These are the activations of a small neural network, seen along a few directions. Each row is one input.
Each table varies a few parts of the input and shows all the possible inputs, shuffled.
Descriptions start from the smaller parts, as in this example, which fits no table here: one of 3 separate values, together with either a single point or one of 9 places around a ring or (one of 6 places along a line, together with one of 8 places around a ring).
Shared parts are said once, and a part with two or three values counts as separate values.
In the rows, 128 means zero.

A family of inputs:
r1: [101 189 178 146 116 233 112 115  50 116 147 115 135  85]
r2: [171 160 135 169  64 240 118  56  42  53 136  76 144 154]
r3: [ 34 187 240 140 177 217  98 186  65 173 149 145 145  20]
r4: [ 79 191 226 143 140 220 108 132  68 154 146 140 141  53]
r5: [193 142 136 172  51 249 131  58  30  40 138  45 138 164]
r6: [187  73  39 120 110  29 147 101 199 101 109 118 100 199]
r7: [214  58  35 130  92  51 161  93 182  78 103  95 102 211]
r8: [162  80  55 100 135  18 142 130 202 140 120 142 125 188]
r9: [ 87  87 129  75 191   7 136 204 228 207 116 186 115 111]
r10: [147 174 154 158  87 224 115  77  48  93 153  94 157 136]
r11: [ 45  96 135  88 216  14 128 228 218 222 110 205 124  75]
r12: [116  98  74  95 157  34 141 156 203 161 109 175 111 139]
- What is each input in this table made of? => one of 2 separate values, together with one of 6 places along a line
- The inputs of r4 and r9 match in every part but the choice among 2 separate values. If r10 is changed in the same way as r4 into r9, which row does it become? => r8
- Which other rows does r3 become when the choice among 2 separate values takes its other values? List them by row number. => r11
- Which other rows does r12 become when the choice among 2 separate values takes its other values? List them by row number. => r1

A family of inputs:
r13: [144 113 110 142 135 102 123 122 134 121 127 119 128 137]
r14: [145 111  94 132 123 110 135 130 130 118 134 105 131 157]
r15: [121 170 169 158 106 229 117  89  57 106 129 105 127  91]
r16: [115 152 112 120 116 103 139 120 150 148 145 171 126 123]
r17: [148 126  79 118 117 108 131 111 147 110 127 144 127 161]
r18: [121 160  96 107 126 102 127 107 150 146 141 173 129 136]
r19: [112 149 114 124 139 103 125 129 134 155 144 153 126 112]
r20: [102 103 148 121 153 123 125 158 132 148 102 134 125 102]
r21: [141 117  95 132 107 111 143 123 148 112 131 142 123 149]
r22: [137 104 131 118 128 119 128 141 139 121 120 118 110 126]
r23: [127 107 127 124 143 125 138 165 136 116 128 120 128 127]
r24: [153 111 105 134 107 105 142 111 149 115 133 120 133 168]
r25: [127  88 140 120 142 124 129 159 129 132 109 121 131 117]
r26: [120 127 117 141 145 101 119 122 138 137 120 131 123 120]
r27: [113 119 138 118 138 119 124 141 142 138 113 130 104 110]
r28: [147 160 153 151  84 226 125  97  46  77 149  82 146 135]
r29: [129 139  99 124 132 100 121 101 154 129 119 151 127 143]
r30: [100 130 163 119 155 115 116 156 136 169 127 150 144 107]
r31: [163 117  85 114 112 105 136 102 144 117 120 123 123 170]
r32: [116 197 183 160 112 224 108  87  62 129 151 123 145 100]
r33: [142 103 132 120 125 115 126 137 141 118 132  99 130 155]
r34: [141  97 133 119 139 121 144 156 133 122 121  98 126 135]
r35: [140 165 156 156  89 228 119 101  50  80 144  98 139 117]
r36: [109 145 152 115 141 110 116 138 147 157 140 147 124 114]
r37: [124 126 110 130 119 106 141 114 149 133 114 150 109 121]
r38: [108 138 154 115 155 116 134 156 136 162 128 146 119  95]
r39: [108 121 148 131 158 117 128 155 142 136 117 128 126 111]
r40: [131  88 142 122 139 119 128 156 131 128 121 103 152 145]
- What is each input in this table made of? => one of 4 places along a line, together with either a single point or one of 6 places along a line
- The inputs of r35 and r32 match in every part but the place on the line of 4. If r13 is changed in the same way as r35 into r32, which row does it become? => r19

A family of inputs:
r41: [118 123  96 108 144  64 136 142 177 156 128 166 115 129]
r42: [158  73  88 111 135  62 144 147 173 124 117 113 123 169]
r43: [ 75 107 161 107 187  91 126 201 160 179 115 157 131  84]
r44: [164 121 130 147  97 184 129 101  81  82 128  74 133 152]
r45: [115 125 101 104 147  61 127 134 181 164 126 168 121 135]
r46: [ 73 161 204 147 142 219 108 155  63 138 135 121 147  65]
r47: [130 107 100 113 147  58 137 140 179 151 119 151 113 134]
r48: [135 163 146 153 104 184 124  96  81 110 143 116 135 116]
r49: [137  91 102 105 140  60 141 144 186 141 111 140 112 148]
r50: [147  86  95 113 140  65 136 146 172 127 117 128 126 159]
r51: [124 176 140 146 105 187 122  97  83 114 145 129 131 112]
r52: [153 133 136 149 102 187 122 101  81  84 128  90 136 141]
r53: [120 178 146 143 107 185 114  88  86 121 143 131 137 117]
r54: [142 146 148 146  94 185 127  99  88 100 136 106 132 130]
- What is each input in this table made of? => one of 2 separate values, together with either a single point or one of 6 places along a line
- Which other rows does r49 become when the choice among 2 separate values takes its other values? List them by row number. => r54

A family of inputs:
r55: [121 107  29 120 132  10 153 112 233 137  85 201  64 129]
r56: [102 157 170 141 130 155 134 143 107 148 147 140 129  85]
r57: [155 146 102 151  88 175 123  86  86  78 137 105 139 157]
r58: [166 105 123 148 109 164 134 103  93  98 111  90 138 146]
r59: [ 91 177 164 142 135 163 107 117 106 143 141 145 126  87]
r60: [166 133 105 140 113 172 123  91  83  96 126  85 128 149]
r61: [ 98 135 188 120 146 159 121 154 121 146 119 140 124  85]
r62: [152 130 116  81 135  32 115 106 190 189 161 162 167 192]
r63: [108  33 121 100 192  46 144 247 181 145 110 103 133 136]
r64: [ 85 192 148 142 116 171 115 118  99 132 156 159 135  95]
r65: [164  93 141 124 111 162 140 130 108  97 114  78 124 149]
- What is each input in this table made of? => either one of 3 separate values or (one of 2 separate values, together with one of 4 places along a line)
- Which other rows does r56 become when the place on the line of 4 takes its other values? List them by row number. => r59, r61, r64

A family of inputs:
r66: [155  81 207 101 125 124 142 150 144 141 113 110 150 151]
r67: [111 112  93 104 159  70 149 183 166 148 130 132  89 112]
r68: [125 149  79 151 105 122 153  88 138 122  96 185  77  85]
r69: [158  68 169 129 101 130 143 131 146  94  92 105 125 151]
r70: [123 171 152 130 111 198 138 130  79 115 150 109  94  87]
r71: [162  72 166 124 111 133 172 165 126 123 120  83  95 116]
r72: [ 85 127 160 145 174 140  99 177  93 155 154 111 177 103]
r73: [136 125  61 153 127 129  91 101  84 114 153  84 194 196]
r74: [ 84 123 144 124 167 147  92 164 103 145 131 131 197 134]
r75: [174 173  67 137  80  92 134  36 144 136 161 163 137 173]
r76: [120  93  53 120 155  80 145 158 171 107  85 137  75 119]
r77: [133 159 121 152 107 202 139 103  83  71 106 113  83  93]
r78: [ 85 113 112 156 143 150  95 151 100  98 109 130 173 133]
r79: [224  75 111 119  77 114 142  94 130  94 139  72 141 208]
r80: [167 116  42 103 131  51 125 110 174 123 150 117 136 208]
r81: [112 156 113 134 100 115 123  80 152 137 111 203 117 113]
r82: [154  83 217 122 134 121 143 161 138 154 137  88 131 121]
r83: [108 172 155 111 126 108 125  95 157 183 133 201 144 115]
r84: [104 120 135  80 172  63 120 166 183 165 123 157 143 147]
r85: [171  58 130 146 109 141 169 136 135  81  78  84  86 124]
r86: [115 172 122 142 114 111 161 109 140 164 143 175  92  80]
r87: [117 172 184  99 123 194 103 116  97 134 141 137 146 122]
r88: [119 164 148 136 105 199 105  94 104  88 121 129 123 123]
r89: [173 174 100 127  81 176 102  48  78 101 163  88 140 182]
r90: [117 181 202 127 135 185 111 125  92 146 166 112 128  92]
r91: [110 176 170 132 132 102 131 108 146 194 156 182 125  83]
r92: [ 99 106  79 172 149 158 125 158  86  83  95 113 134 104]
r93: [ 89 122 113 157 156 151 127 179  86 125 140 104 146  99]
r94: [105 122 145 100 181  60 121 177 177 177 146 134 124 117]
r95: [105 106  91 109 152  71 115 147 190 122 102 151 118 150]
- What is each input in this table made of? => one of 5 separate values, together with either a single point or one of 5 places around a ring
- The inputs of r84 and r87 match in every part but the choice among 5 separate values. If r95 is changed in the same way as r84 into r87, which row does it become? => r88
- Which other rows does r93 become when the choice among 5 separate values takes its other values? List them by row number. => r67, r70, r71, r86
